Each row below holds a small network's activations on one input, seen along a few directions.
Each table varies a few parts of the input and shows all the possible inputs, shuffled.
A made-up example of a description, with smaller parts first: values(3) and (point or ring(9) or (line(4) and ring(8))).
Shared parts are said once, and a part with two or three values counts as separate values.
In the rows, 128 means zero.

Other details of the inputs shift rows strongly along two fixed directions, in all tables alike. That doesn't count.

Table:
R1: [153 104 138 101  90 123 108 132 147 104 108 136 115]
R2: [150  92 127  96  88 136 117 133 147 105 119 134 110]
R3: [108 105  91 145 134  94 181  96 112 139 149 133 150]
R4: [157  99 139  98 104 119 121 129 139 107 130 113 127]
R5: [167  77 131  95  95  91 126 106 136 106  97 114 132]
R6: [131 118 107 126 109 118 141 123 122 116 128 139 133]
R7: [ 66 142  70 174 165 135 178 120  98 170 149 139 129]
R8: [100 166 109 131 160 171 125 160 120 133 156 122 118]
R9: [121 150 147 142 150 139 117 126 129 150 133 127 129]
R10: [164  73 122  96  73 102 126 112 144  96  97 137 124]
R11: [ 92 101  75 173 134  78 201  84 109 152 125 142 147]
R12: [119  61  49 127 110  58 200  76 114 119 108 136 152]
R13: [156 101 138 103 105 121 109 132 150 106 109 125 120]
R14: [137 117 131 130 126 108 137 112 119 130 130 128 142]
R15: [124 139 126 126 139 140 122 135 137 131 125 128 123]
R16: [103 160 136 154 147 150 124 140 127 156 135 135 124]
R17: [123 142 130 124 144 130 117 130 122 135 123 115 123]
R18: [119 138 134 137 130 133 119 136 126 139 123 134 121]
R19: [123 152 148 145 147 135 117 131 124 142 144 125 133]
R20: [133 149 152 126 144 148 102 133 125 141 125 123 123]
R21: [158 131 174 109 118 131  94 138 138 122 130 124 124]
R22: [111 137 125 139 137 141 127 130 116 140 122 132 127]
R23: [130 158 148 102 140 192  79 173 143 124 135 117  97]
R24: [166  81 139 109  76  98 136 115 151  93 114 139 129]
R25: [159 106 153 108 114 114 116 119 144 115 109 114 123]
R26: [129 145 143 132 142 129 128 130 128 130 135 117 129]
R27: [ 77 100  33 160 139  87 207  80  94 141 126 147 153]
R28: [123 127 132 148 122 118 134 129 125 134 134 136 135]
R29: [132 145 156 134 143 142 102 133 132 142 129 124 123]
R30: [137 136 146 121 136 132 112 129 137 133 121 117 125]
R31: [162  75 130  94  97  95 126 103 134 102  97 112 134]
R32: [114 167 146 140 158 156 112 136 113 142 144 121 131]
R33: [127 155 160 123 126 173  94 169 136 131 148 128 108]
R34: [ 71 122  41 172 145  84 210  95  92 145 147 153 153]
R35: [143 129 143 113 124 118 117 132 129 118 127 116 129]
R36: [162  82 149 119  78  92 131 116 148 107 115 135 139]
R37: [ 77 116  46 169 163  87 214  87 104 150 133 141 147]
R38: [173  89 149  86  85 107 108 134 151  87 112 125 125]
R39: [171  88 152  97  75 116 108 124 161 100 104 135 120]
R40: [117 153 123 124 148 157 117 147 120 123 135 122 127]
R41: [159 110 154 109 107 110 117 124 144 112 122 116 134]
R42: [ 80 102  36 155 148  73 209  86 100 143 127 139 150]
R43: [117 181 144 122 142 204  86 184 135 128 156 130 100]
R44: [125 153 154 144 148 137 124 128 127 142 142 126 132]
R45: [115 155 141 143 135 141 118 145 121 138 139 133 126]
R46: [124 128 116 131 132 121 136 132 130 121 134 130 132]
R47: [112 174 126 129 157 165 113 157 119 133 141 124 120]
R48: [116 143 122 141 136 142 135 129 132 136 127 139 118]
R49: [132 118 118 126 122 112 143 123 136 119 131 131 137]
R50: [131 110 127 126 131 114 133 105 119 131 118 125 138]
R51: [100 196 143 153 164 179 105 164 110 153 149 129 120]
R52: [119 156 134 128 151 147 116 136 114 131 134 111 131]
R53: [108 163 142 152 148 156 110 148 125 151 133 133 117]
R54: [123 124 122 137 126 125 132 125 120 139 117 135 128]
R55: [110 174 135 143 142 161 118 152 130 137 147 139 121]
R56: [172  88 154  97  97 103 105 119 149 105 103 113 125]
R57: [150 112 146  94 115 137 109 133 140 116 121 113 116]
R58: [119 143 140 151 134 132 136 132 126 140 137 135 131]
R59: [162  80 145 107  97  88 124 103 140 113 106 127 135]
R60: [120 146 130 139 146 126 127 130 121 135 139 117 132]
R61: [136 119 119 121 126 108 139 117 117 122 125 117 138]
R62: [116 174 155 132 163 184  91 156 127 152 146 121 108]
R63: [101 168 131 149 153 160 122 146 109 144 142 129 129]
R64: [166 123 181 113 111 128  96 134 147 119 127 123 132]
R65: [135 114 138 136 131 109 138 106 131 137 122 128 134]
R66: [174  88 154  99  71 112 106 132 155  88 114 135 123]
R67: [120 140 122 135 127 143 119 138 133 130 126 138 116]
R68: [133 117 120 127 126 113 148 122 135 116 130 130 133]
R69: [ 86 175  95 142 179 170 128 145 105 149 136 125 124]
R70: [114 156 124 131 135 161 117 145 119 124 137 133 124]
Description of these inputs: values(2) and ring(5) and (point or line(6)).
The inputs of R61 and R5 match in every part but the values(2) part. If R4 is changed in the same way as R61 into R5, which row does it become?
Answer: R57
Start at R37 and move only the line(6) part, one step at a time. The first step leads to R15. Which rows follow, in order?
Answer: R13, R42, R12, R69
List by row number the other rows that have the values(2) part and the ring(5) part in common with R62.
Answer: R9, R20, R29, R50, R59, R65
Change only the values(2) part in R38. List by row number the other rows that result.
Answer: R42
Change only the ring(5) part in R35. List by row number the other rows that result.
Answer: R21, R34, R38, R45

Table:
R71: [ 89 177 128 165 183 142 138 131  90 164 143 122 143]
R72: [163  22  90 119  30  28 185  82 141  79 106 164 157]
R73: [111 181 141 162 157 126 117 135 102 150 137 126 142]
R74: [163 144 172  75 133 181  56 155 155 106  94  97  99]
R75: [117 144 134 169 125 103 145 108 119 140 131 149 145]
R76: [ 86  97  67 190 126  44 231  62  85 157 134 157 174]
R77: [196  73 161  59  54 133  85 150 159  63 104 125 110]
R78: [160 137 190 104 113 170  91 176 178 111 162 124 109]
R79: [106 188 165 157 171 175  92 146 132 176 133 136 107]
R80: [109  93  61 132 119  68 193  79  88 118 125 128 171]
R81: [169 146 225 116 131 146  81 147 172 130 153 115 119]
R82: [ 59 240 132 187 212 179 124 155  77 184 161 116 137]
R83: [160  43 124 127  87  57 162  65 160 123  79 140 131]
R84: [161 141 171  79 124 168  88 181 165  98 158 111 101]
R85: [ 85 174  84 153 210 129 177 123  98 156 181 108 149]
R86: [117 131  92 115 149 129 134 112 110 137 118 115 131]
R87: [ 87  97  35 135 142 109 192 102 123 130 113 136 122]
R88: [ 55 163  42 174 195 121 194  98  65 158 151 131 157]
R89: [106 179 144 164 202 134 145 131 115 167 174  98 139]
R90: [162 160 175  95 116 159  59 161 133  96 120 115 125]
R91: [123 175 135 116 126 170  88 176 126 111 142 136 111]
R92: [110 189 135 106 158 215  68 188 136 138 138 123  84]
R93: [ 47 234 113 187 245 189 126 146  96 204 139 108 116]
R94: [131 117 139 134 136 108 123 111 114 142 117 112 137]
R95: [206  80 211  96  64 112  82 124 163  96  98 137 124]
R96: [112  62  58 141 105  86 195  93 140 131 105 151 128]
R97: [143  83 122 119  81 122 132 127 147 112 120 144 118]
R98: [198  60 169  70  44 127  84 143 183  90  93 138 101]
R99: [116  72  82 142 132  53 185  68 110 148 106 122 156]
R100: [126  51  56 121  70  55 203  86 115  89 118 141 152]
R101: [158 143 169  83 126 171  58 153 133 107 116 102 111]
R102: [145 142 188 133 124 149  82 136 143 141 120 131 112]
R103: [102 153 112 156 120 150 144 146 120 131 147 149 129]
R104: [150 103 144 112  84 141 116 148 146 104 125 146 122]
R105: [150  87 117  86  86 129 111 137 141  94 117 128 111]
The inputs of R92 and R98 match in every part but one. If R100 is changed in the same way as R92 into R98, which row does it become?
Answer: R103
What do these inputs look like to the network?
Answer: ring(5) and (point or line(6))
Start at R75 and move only the line(6) part, one step at a time. The first step leads to R76. Which rows follow, in order?
Answer: R95, R102, R79, R83
List by row number the other rows that have the ring(5) part in common with R85.
Answer: R74, R80, R86, R88, R90, R101
